Each row below holds a small network's activations on one record, seen along a few directions.
After each row come some of the record's fields: E, M, B, K, T, Z, J, D.
A field that a record lacks is left out.
Other fields move the rows too, some of them a lot.
Random noise pushes rows far along 4 fixed directions. That doesn't count. These rows show it; they differ only by the noise:
[  19 -197  204  -98 -107   58   -4 -457   45  -82  282  181 -269  198
   60 -131  131  313   67]
[ 283 -250  277 -179 -176  234  -75 -350 -360 -357  319   23   74 -101
 -217   -7  450  302  261]
[ 101   10 -368    6  -94  320 -188  -21   96  138 -156  170  -45  165
  -14  -16 -308 -114   16]
[-172  111  187  704 -370  -61 -149  196   57  235 -146 -184  132 -107
   57 -182 -117  326  -46]
[-187 -121   27  285  -75   18 -196 -189  236  247 -129   26 -199  155
  311   11 -327   21    0]
[ 196 -406  361   -9  -79  220 -286 -332 -409 -293   93 -199  177 -266
    8  280  299   42  382]

[ 378  189 -132 -403 -119   56   31   26 -392 -194  203   64    1   55
 -509 -225  435  -60   48]	E=e2, M=m3, B=b1, T=t3, J=j2, D=d1
[  45  488 -278  155  137    8  218  802   11  212 -128   70  116   52
   33  -92 -282  -84 -297]	M=m1, B=b2, T=t2, Z=z1, D=d2
[  62 -259  180  113  185  -53 -305 -177 -207  -49 -233 -205  242 -351
  231  655 -314 -427  199]	E=e1, M=m3, B=b2, T=t3, J=j1
[ 118  119  204  -68  422 -187   28   95 -207  -43  101  -50  -94   66
  116   67  -34 -212  -62]	E=e2, M=m1, B=b2, T=t1, J=j1, D=d2
[  64  160 -196   19  503  -23 -204  -58  256  279 -391  150   -1  175
  353  333 -443 -620  -38]	M=m1, K=k1, T=t1, J=j2
[ -75 -189 -364  282  -87  351  182   12  127  -65 -266 -200  303 -490
  110  402 -454  112  211]	M=m2, T=t1, J=j1
[ 362  262 -381 -237  279   75   47  215   36   38   39  106  121   41
   69   15  -32 -307  -91]	M=m1, T=t1, Z=z1, D=d2
[ 213  364  279   44  179  -81  111  384 -271  -86  149 -171  395  -46
  -72  -57  193   91 -123]	M=m1, T=t2, Z=z1
[ -14 -197  295 -358  -67 -232  -72 -279 -114 -141  306   -3 -311  295
  -75 -154  374  -64   74]	E=e2, M=m3, B=b3, T=t3, Z=z2, D=d1
[ -66  362 -453 -138 -130   -3  132  121  328  219 -217  320 -243  270
   50 -248 -332 -162 -197]	M=m3, B=b3, T=t3, J=j2, D=d1
[ -73 -168  267  245 -160    5  315 -221   56  -51   57 -290  -32 -278
   50   10  -55  403   43]	E=e1, M=m2, B=b3, T=t1, J=j2
[ 138  192  100  125 -149  -60 -490  250 -238   85 -179  -64  399 -217
 -184   76  166 -341  211]	M=m3, K=k2, T=t3, Z=z2, D=d2
[  49 -112   39 -228   47   13 -582 -281  -58   29  -97  196  -87  162
   77  193   48 -577   83]	M=m3, K=k1, T=t3, Z=z2, D=d2
[  66  109 -145   55  -90  -37  -74   10  316  212  -92  265   76  162
  113 -266 -172   15 -117]	M=m2, K=k1, T=t1, Z=z1
[ -50  -66   32  117  -67  -45    1 -113  249   37   30  -24   10 -204
  301   18 -104  219   25]	M=m2, T=t1, Z=z1, D=d2
[-292  317  308  426 -334 -362  126  238    9  172  -68 -130  -48  -98
   95 -322   79  316 -165]	M=m3, B=b1, T=t3, J=j2, D=d1
[  74   99 -261 -237  128  189  435  202   19  -26  241   40 -171  293
 -195  -41 -141   68 -244]	E=e1, M=m1, B=b1, T=t2, Z=z2
[  54  234 -225  235 -391  -16 -233  376  129  114 -413   -7  333 -114
 -119   45 -146  -75  -28]	M=m3, B=b3, T=t3, Z=z1
[-574 -357  -19   98  -44  -75   32  124  201  309 -116 -332 -291  304
  109 -210  -78   -6 -305]	E=e3, M=m1, T=t1, Z=z2
[ 300  175 -177 -247  -18    2 -107 -135  -65  -47 -164  178  111   18
   -2  112  -62 -191  131]	M=m3, B=b1, T=t3, J=j2
[ -68  -59 -221  -12  -67  190  -85   42  239   54 -123   12 -112 -100
   53  128 -325   -5  -79]	M=m2, B=b1, T=t1, Z=z1, D=d2
[-358   79  -28  365   90 -457   68  -61  434  452   -9   77 -371  198
  286 -318 -175  159 -242]	E=e2, M=m1, T=t1, J=j2, D=d2
[ -55  -67 -262  -83   34  219   45   81  -84  120 -253 -200  165  -88
  -15  194 -326 -384  -29]	E=e1, M=m3, T=t3, J=j2
[-351  208  422  165  222 -217   59  284 -130  151  212 -258 -135  233
  150 -170  110   17 -235]	M=m1, T=t2, Z=z2, D=d1
[ 386  230 -119 -229  -90  324  360  302 -411 -362  334   61  272 -109
 -474  -14  420  420   43]	M=m1, B=b2, T=t2, Z=z2
[-173 -129  391 -233  132 -265   93 -425   67 -255  365   79 -300  253
   47 -269  376  171  -65]	M=m1, T=t1, J=j1, D=d1
[ -68  458   77  317  295 -217  252  275   70  106   51  -29  -79   74
  295    7 -322   -9 -172]	M=m1, B=b2, T=t2, J=j1, D=d1
[-180 -326  156 -222  151   61   37  -30   -7    5   73  -59  -25   94
   34    4  -66  -78  -23]	E=e3, M=m2, T=t1, Z=z2
[  -2  -66   -1 -200  282   69  170   20    0  116   79   12 -206  443
  141 -101  -41 -266 -164]	E=e2, M=m1, K=k1, T=t2, Z=z2
[-286  125  368  381   32 -382  144 -222  259   48  192  -26 -305   16
  386 -138 -205  432  -71]	M=m2, B=b2, T=t1, J=j1, D=d1
[ -55   84   83  279 -225 -199 -419   50  232  286 -405  233  193    7
  176   74 -110 -262   12]	M=m3, K=k1, T=t3, Z=z1
[ -81  -78 -496  211 -258  315  -58   68  261  128 -248 -136  120 -123
  -61   92 -314  109   91]	M=m2, T=t1, Z=z2
[ -75 -218 -174 -131  -69   57  -79 -300  209  117  -58  214 -215  296
  153   52  -86 -102  222]	M=m3, K=k2, T=t1, Z=z2
[ -58  328   11  334 -119    9  263  308  155  212   23 -106   97 -174
   15 -113    0  187 -187]	M=m1, T=t2, Z=z1, D=d2
[ 483  163 -625 -126 -163  140 -102  352 -121   33 -127  288  306   92
 -287  -56  -94 -384   32]	E=e2, M=m3, K=k1, T=t3, Z=z1
[-345 -195  420  537  243 -355 -476 -256  176   68 -327 -251   21 -148
  793  340 -388 -368  145]	M=m2, K=k2, T=t3, J=j1, D=d1
[  28 -472  411 -165  -58  -12  -85 -168 -348 -295  213 -308   11  -66
 -134  123  355  189  271]	E=e2, M=m2, B=b1, T=t3, Z=z2
[-461 -364  -74  208 -171  186  -53   89    0  256 -167 -291 -157   67
  -76   17   32   84  -41]	M=m1, K=k2, T=t1, Z=z2
[ 223  -85 -242 -344  103  203    5  295 -546 -114   20 -124   -8   -1
 -370 -156  276 -191  -34]	E=e2, M=m1, B=b2, T=t1, J=j2, D=d1
[ -27   33  201  108 -115  -94   75  -43 -140 -206  133   -3   75 -270
   43  131   30  151  -37]	M=m3, B=b2, T=t3, J=j1, D=d2
[ 320  -46 -272 -395  284  202   77  -48   15   -1  -34   15  -86  179
   20  269 -119 -368  120]	E=e2, M=m1, B=b3, T=t2, Z=z1
[ 250 -114  186  266 -219   87 -551   -5 -453 -183 -223 -356  631 -420
   28  372  225 -360  332]	M=m3, K=k1, T=t3, Z=z2
[-149   86 -420  215  -67  140   73  416  152  398 -123  -60 -155   26
  -10 -163 -470  -26 -228]	E=e1, M=m2, B=b2, T=t1, Z=z1, D=d1

Here are new rows. What are their fields?
[-349 -299 -150  141    7   49 -141  -73  464  253 -450 -155 -200   58
  502  271 -583 -161   21]	M=m2, B=b3, T=t1, Z=z1
[ -83 -170 -236 -290  234  117  -78 -181   -8 -127  -23  107 -297  118
  142  150 -116 -185    4]	M=m1, B=b2, T=t1, J=j1, D=d1
[ -28 -173 -298 -332   73  102  134  -95  -30   91  -44   -4 -347  312
 -102 -188  -15  -44 -152]	E=e2, M=m1, B=b1, T=t1, J=j2
[ -61  -18  142  186   97   -8  327  109   45  -49  -97 -120  -49  -79
  332  -63  -57  -68  -23]	M=m1, K=k1, T=t1, J=j2, D=d1
[-169 -265  177 -431  122 -176   16 -540   87 -114  431  235 -292  342
  162   22  170  107   49]	M=m3, T=t3, Z=z2
[-511 -377 -268  127   23  157  -45  433    3  315 -349 -362   -5  136
   47  -13 -286 -315 -197]	E=e3, M=m1, T=t1, Z=z2
[ 109   58  224  -17 -239 -152 -220   47 -183  -13    6 -140  123 -111
  -74  -78  335 -101  117]	M=m3, B=b3, T=t3, Z=z1, D=d1
[ 135  -45 -104 -141  -87  178 -150  139   41 -118 -184  -27  114 -173
  -62   95  -43  -92  104]	M=m2, B=b3, T=t1, Z=z1, D=d2
[   5  463  389  425  183 -343  192  236  -24  -17  126  -70  169 -118
   91  -40   37   91   71]	M=m1, K=k2, T=t2, J=j1, D=d1
[ 131 -113  679  194  -43 -420 -444 -178 -158 -206  -51 -280  230 -328
  250  389  327 -171  403]	M=m3, B=b3, T=t3, Z=z1, D=d2
[-329 -317  488   92  114 -206  114 -366  164 -134    5 -215 -284 -115
  519  147  -97  122  155]	M=m2, B=b3, T=t1, J=j1, D=d1
[ 118 -155   63  -89  143    4 -361   31 -204  -96  -81 -158   25  -98
  163  235  -21 -214  244]	M=m2, B=b2, T=t1, Z=z1, D=d1
[ -15  -72  370 -241   68  -81 -409 -103 -366 -158  169 -111  109  -11
  -64  106  342 -245  105]	M=m3, T=t3, Z=z2, D=d2
[ 176  -77  -34 -133 -104   -4  -31 -113  177  -40   15   43  -50   86
 -124  -45  -18  118   81]	E=e2, M=m2, B=b3, T=t1, Z=z1
[ 212  506 -119 -165  229  -29  407  312 -154   23  187  216 -125  187
 -104 -247   36   93 -117]	M=m1, B=b2, T=t2, J=j2, D=d1
[ -20  126 -470  250 -420  189 -135  374  204   75 -360  -82  175  -44
 -299 -119  -76  130 -137]	M=m1, B=b3, T=t1, Z=z1
[ 152  402 -307 -237  304  257   39  531 -170  134 -110    0  219  273
 -131  -54 -211 -367 -230]	M=m1, T=t2, Z=z2
[ 211  244 -259   51   66   -2 -317  398 -225  -33 -266   18  217  -82
 -207   -7   16 -232   25]	M=m1, B=b2, T=t1, J=j1, D=d2
[ 115  325 -706  -56  -56  415  497  393  224  178  -22  168  100   96
 -136 -127 -319  105 -312]	M=m1, T=t2, Z=z1
[  44  350  401  410 -203 -454  -96  156 -105   -4  106   -9  241 -163
 -238 -186  236  149   87]	E=e2, M=m3, K=k2, T=t3, J=j1, D=d2
[-405  464    1  562 -107 -494  -50  -10  583  391 -109  208 -213  218
  295 -187 -473   27 -151]	M=m3, K=k2, T=t3, J=j1, D=d1
